Each row below holds a small network's activations on one input, seen along a few directions.
In each table, some parts of the input vary, and every possible input appears once, in random order.
Descriptions start from the smaller parts, as in this example, which fits no table here: one of 2 separate values, together with either a single point or one of 11 places around a ring or (one of 6 places along a line, together with one of 8 places around a ring).
Shared parts are said once, and a part with two or three values counts as separate values.

Other details of the inputs shift rows strongly along two fixed directions, in all tables alike. That doesn't count.

Table:
row 1: [-19  24 -85  -8   8 -25   4  -2  47 -15 -26]
row 2: [-30  48 -11 -43  26  47  35  10 -20  28  29]
row 3: [-31   1 -53   5 -20  33  25  -8 -63 -10  58]
row 4: [  8  26 -91 -10  11  11  29   0 -12 -37 -35]
row 5: [ 18   3  40  -1 -13 -39 -51   0  24  34  18]
row 6: [-29 -12  89   4 -44 -26 -30  38  11   7  51]
row 7: [  8   4  31   7 -36 -28 -16  19  59   1 -27]
row 8: [ -5  41  15 -46   5  29  22  -8 -83  50  52]
row 9: [ -4  36 -71  -6  26  33  18  11  34 -34 -33]
row 10: [ 17 -27  29   9 -16  -7  -4  12  19 -18 -45]
row 11: [-34 -30   8 -46 -27 -60  32  59  64  25 -19]
row 12: [ 25   9  12  17  42  17 -21 -43 -71  12  25]
row 13: [ -2 -20  33  19  -2 -34  -8  -6  51 -14 -27]
row 14: [ 23 -28  23  -3   4  -7  -2  30  63 -29 -40]
row 15: [  0 -21 -98  16   0   9  49 -18   4 -34 -37]
row 16: [ 31 -92  28  28 -30 -36  12  17  29 -11 -43]
row 17: [  4  27  -1  19  68  44 -19 -36 -24   4  23]
row 18: [ 31 -29  37  -8 -15 -15  -9  47  71 -25 -44]
row 19: [-18  35   3  34  49  15 -20 -63 -22  16  27]
row 20: [-32 -27  49 -36 -46 -47  43  57  70  11 -29]
row 21: [-32  24 -64  20  26  -1  20 -22  34 -28 -33]
row 22: [ 43  -4  97  10 -34   6 -49   7 -17  34   6]
row 23: [-26  19 -90  -2  38 -19   8 -29  30 -22 -14]
row 24: [  7 -43  24   0  -1 -63 -24   6  62  -5 -22]
row 25: [-55   3 -72 -22  21  25  41  33  26 -70   0]
row 26: [ 18 -32 102 -13 -47 -17 -35  49 -47  13  58]
row 27: [ -85   -6 -120  -13   18  -28   41   32   42  -53   -5]
row 28: [-10  56  -8  19  15  18 -23 -38 -11  21  24]
row 29: [ 27  28 -23   1  14  17  -8 -13 -47   3   6]
row 30: [ 21  39  31  11  50  45 -34 -38 -33  20  42]
row 31: [-43  27 -34 -40   3  34  57   3 -29  12  -6]
row 32: [  0 -66  16 -40 -71 -31  67  52  29  11 -29]
row 33: [ 35  29  20  12  19  22 -32 -28 -75  28  35]
row 34: [ 56 -14  53  12 -60   1 -30   4 -24  44  20]
row 35: [  0  28  16  17  50  -6 -52 -62 -37  43  58]
row 36: [ 10 -64  34  16  -3 -23   5  14  34 -34 -63]
row 37: [ 61 -31  78  18 -58  -7 -35   5 -22  49  22]
row 38: [ 33  26  25  12  31  24 -34 -44 -84  25  42]
row 39: [ 20  -7  18  -3 -34   2  -7  22  22 -11 -41]
row 40: [ 19  -1 -21  29   5  25   0 -46 -54  19  23]
row 41: [-48  13 -33  -7  -1  34  22   7 -38 -34  26]
row 42: [ -9   6 -38  14  30  25  13 -31 -16 -27 -28]
Each input here is: one of 6 places along a line, together with either one of 2 separate values or one of 5 places along a line.
The inputs of row 10 and row 15 match in every part but the place on the line of 6. If row 41 is changed in the same way as row 10 into row 15, which row does it become? -> row 3
The inputs of row 26 and row 27 match in every part but the place on the line of 6. If row 38 is changed in the same way as row 26 into row 27, which row does it become? -> row 24
Change only the choice among 2 separate values in row 11. List by row number the other rows that result. -> row 27
A walk changes only the place on the line of 6. It starts at row 5 and steps to row 28. List the rest of the walk in order. -> row 18, row 22, row 29, row 37
List by row number the other rows that have the place on the line of 6 in common with row 13. -> row 6, row 7, row 19, row 20, row 21, row 28
A walk changes only the place on the line of 5. It starts at row 9 and steps to row 18. List the rest of the walk in order. -> row 14, row 30, row 17

Table:
row 43: [  5  -1  68 -14 -26 -17 -26  16 -10  33  34]
row 44: [ 21  17  32  15   1  -1 -36 -23 -23  22  26]
row 45: [ -4 -27 -31   2  -4 -38  17  19  60 -42 -54]
row 46: [ -2  33 -14  18  39  31  -7 -42 -41   3  24]
row 47: [ 24 -65   0  14 -20 -23  10  24  40 -46 -67]
row 48: [ -4  32 -35  -2  17  36   9 -27 -62  17  37]
row 49: [-19 -30 -20   1   4 -35  10  28  77 -42 -47]
row 50: [ -22   45 -103   16   45   33   18  -53  -25   -8   -4]
row 51: [ -9  23 -97  12  44  28  22 -38 -19 -24 -16]
row 52: [-28 -22 -24  -5  11 -35  13  23  78 -42 -42]
row 53: [ 11 -52  75 -10 -53 -38 -11  59  42   0  -6]
row 54: [-33 -32 -19 -21 -18 -31  33  47  63 -37 -31]
row 55: [ 32  24  88 -31 -22  27 -13  34  -5  27   5]
row 56: [ 18 -54  -4   4 -11 -38  17  29  63 -34 -60]
row 57: [-15  -6 -67   1   5  26  39  -3 -28 -34 -18]
row 58: [ 16   6 -14  18   2   7  -9 -26  -9   9  -3]
row 59: [ 13  29  59   5   0  39 -30 -26 -85  48  71]
row 60: [ 12  32  20   4 -11  27 -17 -29 -66  49  55]
row 61: [ 43 -11  89  -1 -34   9 -43   2 -57  53  49]
row 62: [ 22 -42 -27   9  -7 -17  12  11  32 -33 -52]
row 63: [ -6 -25 -53  13  17  -4  33   2  30 -51 -53]
row 64: [  2  17 113 -15 -20  -1 -55   5 -27  61  80]
row 65: [-28  27 -91  -9  29  28  42 -17 -30 -15   3]
row 66: [ 36 -39  99  12 -34 -38 -44  29  37  13   3]
row 67: [ -4  12  20  -8 -14  -4  -6   4 -20  20  27]
row 68: [-14 -43  -2 -20 -33 -42  38  42  63 -18 -42]
row 69: [  2  26  64  -4 -10  15 -35  -5 -40  45  72]
row 70: [-51  62 -77 -15  38  29  21 -34 -37   3  35]
row 71: [ -8  81 -77  -9  60  71  23 -29 -11 -21 -27]
row 72: [ -3   0  30  -4  -4  12   1   3 -32  12  23]
row 73: [-13  39 -58  14  36  23   0 -44 -19   9   7]
row 74: [ 27   7  93  -2 -34  -4 -45   3 -44  54  57]
row 75: [ 21 -39  68   4 -26 -44 -26  22  53  16 -24]
row 76: [  2  20  25  13  14   6 -34 -18  -7  16  31]
row 77: [-12  18 -33   3  12  39  14 -18 -58  -1  18]
row 78: [ 30 -51  93  -8 -65 -40 -13  42  27  26  -4]
row 79: [-16 -35 -31 -14 -27 -31  47  34  53 -24 -46]
row 80: [ -4 -49   1 -20 -24 -37  33  50  49 -24 -41]
row 81: [ -6  19  -6   8  19  -4 -19 -18   2   7   5]
row 82: [-15  50 -76  10  59  35   6 -52 -37   0  16]
row 83: [  1 -31 -48  13   9  -4  26   3  24 -52 -55]
row 84: [-21  35 -27   4  35   5 -15 -29  -4   6  12]
The inputs of row 43 and row 81 match in every part but one. If row 53 is changed in the same way as row 43 into row 81, which row does it become? -> row 66
Describe the family of inputs behind these rows. -> one of 2 separate values, together with either a single point or (one of 4 places along a line, together with one of 5 places along a line)
Change only the choice among 2 separate values in row 54. List by row number the other rows that result. -> row 49

Table:
row 85: [ -2  62 -37   1  42  45 -11 -40 -43  12  22]
row 86: [ 19 -16  98 -15 -44 -24 -38  36  -4  45  46]
row 87: [-14  77 -67  -5  45  48  11 -38 -42   0  18]
row 88: [  1  28  30   3 -13  10 -14  -2 -17  17  31]
row 89: [ -3 -51 -16  10 -14 -31  15  23  67 -46 -61]
row 90: [  8 -14  20   8   5  -9 -32 -17 -13  14  23]
row 91: [-18 -43 -11 -14 -16 -41  35  35  65 -32 -54]
row 92: [  13  -43 -110    1  -27   -4   78   13    6  -39  -86]
row 93: [  -6   23  -25   -1   21   75   25  -21 -110   -9   45]
row 94: [ 10  -7  55  -9 -25 -19 -25  19  -6  26  33]
row 95: [ 13   2  53   1 -11 -10 -35   0 -24  34  45]
row 96: [ -4   8  -7  13   2   3  -4 -11   3  -9  -1]
row 97: [-12  -1  42 -28 -28  -9   9  30  16  25  19]
row 98: [ 31 -35  50  -2 -15 -25 -20  26  43  -7 -37]
row 99: [-17 -10 -28  -1  -7  -3  14  12  30 -27 -27]
row 100: [ -3  56 -65  17  62  48  -7 -59 -41   2  14]
row 101: [ 18 -21 111 -12 -40 -33 -26  29  12  40  22]
row 102: [  1  24   5  10  17   7 -26 -28 -42  24  46]
row 103: [-50  -7 -87 -23   4 -15  72  32  56 -45 -52]
row 104: [ 34 -45  82  25 -25 -29 -40   7  30   7  -7]
row 105: [-26  44 -34   5  41  29  -4 -48 -47  21  32]
row 106: [  6 -31 -59  14  28 -13  22   2  59 -51 -72]
Describe the family of inputs behind these rows. -> either one of 2 separate values or (one of 4 places along a line, together with one of 5 places along a line)
Change only the place on the line of 5 in row 104. List by row number the other rows that result. -> row 88, row 89, row 96, row 99

Table:
row 107: [ 11 -23  66 -14 -24 -16  -3  50  44  -1  -2]
row 108: [  1  53   1  -8  17  30  -8  -6 -27  34  42]
row 109: [ 30  16   8  12  53  13 -30 -49 -43  28  29]
row 110: [ 35 -19  79 -18 -56 -40 -24  35  28  21  -5]
row 111: [-41  29 -92  -4  69  -6  10 -35  11 -18  -8]
row 112: [  2  53  12   0  24  45 -10 -24 -66  17  26]
row 113: [ 15 -21   3   9  -7   2  11 -12 -22  21   7]
row 114: [-35  -3  16  -9   8  -3  -4  -3  -9   6  23]
row 115: [ 18  44  -1  -5   2  21 -10 -31 -55  34  16]
row 116: [  7  10  73  -2  -3  16 -26   6 -19  21  60]
row 117: [-13  -6 -32  17  -4 -18  15   0  70 -46 -61]
row 118: [ 21  63  36   1  14  41 -32 -31 -82  54  42]
row 119: [ 25 -12  41   7   8 -43 -43   2  20  -3   3]
row 120: [ 17 -47  38   8 -14 -10   6   4  -9   9   0]
row 121: [ 25 -13  69 -17 -39 -31 -14  44  35   5 -14]
row 122: [ 32 -36  75 -10 -40  -5 -25  54  29  -7 -16]
row 123: [-33 -59 -25 -10 -30 -60  39  43  73 -24 -55]
row 124: [-41   6 -86  12  22  10  37  -5   1 -26   8]
row 125: [  5   7  68   7 -14   0 -36  -5 -38  15  49]
row 126: [  0   0  13   9 -25 -17 -10  -3 -15  13  21]
row 127: [-50  34 -57 -23  36  22  29  -3   4 -14  -8]
row 128: [  9   5  32   9  20  34  -8 -31 -64  25  43]
row 129: [ 10 -34  32  14 -23 -20  -3   8 -13  -4  -8]
row 130: [ -7 -39 -44   8 -23 -32  39  16  23 -34 -56]
row 131: [ -31   34 -109    0   22   15   41  -19   -3   -7    6]
row 132: [ 17 -42 -22 -17 -42 -27  19  48  62 -33 -62]
row 133: [ 16 -11  35  -3 -41 -32 -14  14   8  17   6]
row 134: [-29  30  27 -16  23  24 -14 -19 -35  22  48]
row 135: [ 35 -19  60  24  -4   3 -18 -17  23  21 -19]
row 136: [-18  37 -93  29  33  46   4 -40  10 -33 -24]
row 137: [  1 -10  29  11  -4   3  -8  -2 -33  -6   5]
row 138: [ 22  32  15 -12  21  40  -1 -22 -47  40  24]
row 139: [ -8 -66 -24   1 -26 -22  21  52  54 -65 -55]
row 140: [ 34 -36  39  -3 -26 -17   3   5  -1  30  -8]
row 141: [-13  33 -61  29  31  24  15 -44   5 -26 -38]
row 142: [ 33 -56  97  -8 -25 -12  -5  32  14   3  -7]
row 143: [  1 -56  -4 -10 -24 -14  20  55  57 -64 -50]
row 144: [ 30   5  75  -7   5  28 -15   0 -37  37  24]
row 145: [ 24 -39 107   8 -52 -41 -42  25   0  21  29]
row 146: [ 17  28 -12   8 -11  28 -28 -25 -49  33  40]
row 147: [ -21   31 -100    8   66    5   12  -29   11  -30    5]
row 148: [  7 -24  32   8 -32 -25  -5  17  14  17  24]
row 149: [ 22 -35  26   9 -43 -12 -23  18   2   8   6]
row 150: [ 18  20   3  -9  -7  25 -18  10 -14  10   6]
row 151: [ -8  -9 -74   1  -6 -15  42  -1  10 -26 -49]
row 152: [-22 -11 -51  -6  13   8  44   9  10 -59 -44]
row 153: [-12  22  27 -23   2  -3  -9  11   3  33   9]
row 154: [ 25  36  10  20  46   7 -48 -49 -57  23  33]
row 155: [-23  59 -25 -23  20  24  -5 -36 -38  47  39]
row 156: [ 10  18   2 -12 -11  -2   5   6   7  23  19]
row 157: [-11 -44   8 -15 -23 -33  25  52  60 -61 -47]
row 158: [ 22 -56  50   9 -46 -22 -25  34  15  -6  -2]
row 159: [-31  22   7   3  14  10 -16 -27 -44  37  55]
row 160: [-52  43 -81  11  46  21  20 -47  24 -12 -22]
row 161: [ 17 -55 -36   5   5 -43  -4  34  71 -58 -63]
row 162: [-46  24 -91 -15  19  -1  36 -19   4   0  -8]
row 163: [-21  35  -7  10  25  35  -6 -25 -48  11  66]
row 164: [ -1  27 -81 -15  28  32  43 -31 -23   3 -17]
row 165: [-27  14 -53 -14  11   4  36  21  27 -49 -36]
row 166: [-19  11 -50  20  18   7  19 -13  58 -28 -31]
Describe the family of inputs behind these rows. -> one of 6 places along a line, together with either one of 2 separate values or one of 8 places around a ring
The inputs of row 126 and row 148 match in every part but the place on the line of 6. If row 133 is changed in the same way as row 126 into row 148, which row does it become? -> row 131
The inputs of row 130 and row 123 match in every part but the place on the line of 6. If row 154 is changed in the same way as row 130 into row 123, which row does it become? -> row 111
Change only the place on the line of 6 in row 107. List by row number the other rows that result. -> row 112, row 122, row 127, row 144, row 165
Change only the choice among 2 separate values in row 117. List by row number the other rows that result. -> row 119
Change only the place on the line of 6 in row 132. List by row number the other rows that result. -> row 110, row 115, row 155, row 156, row 164
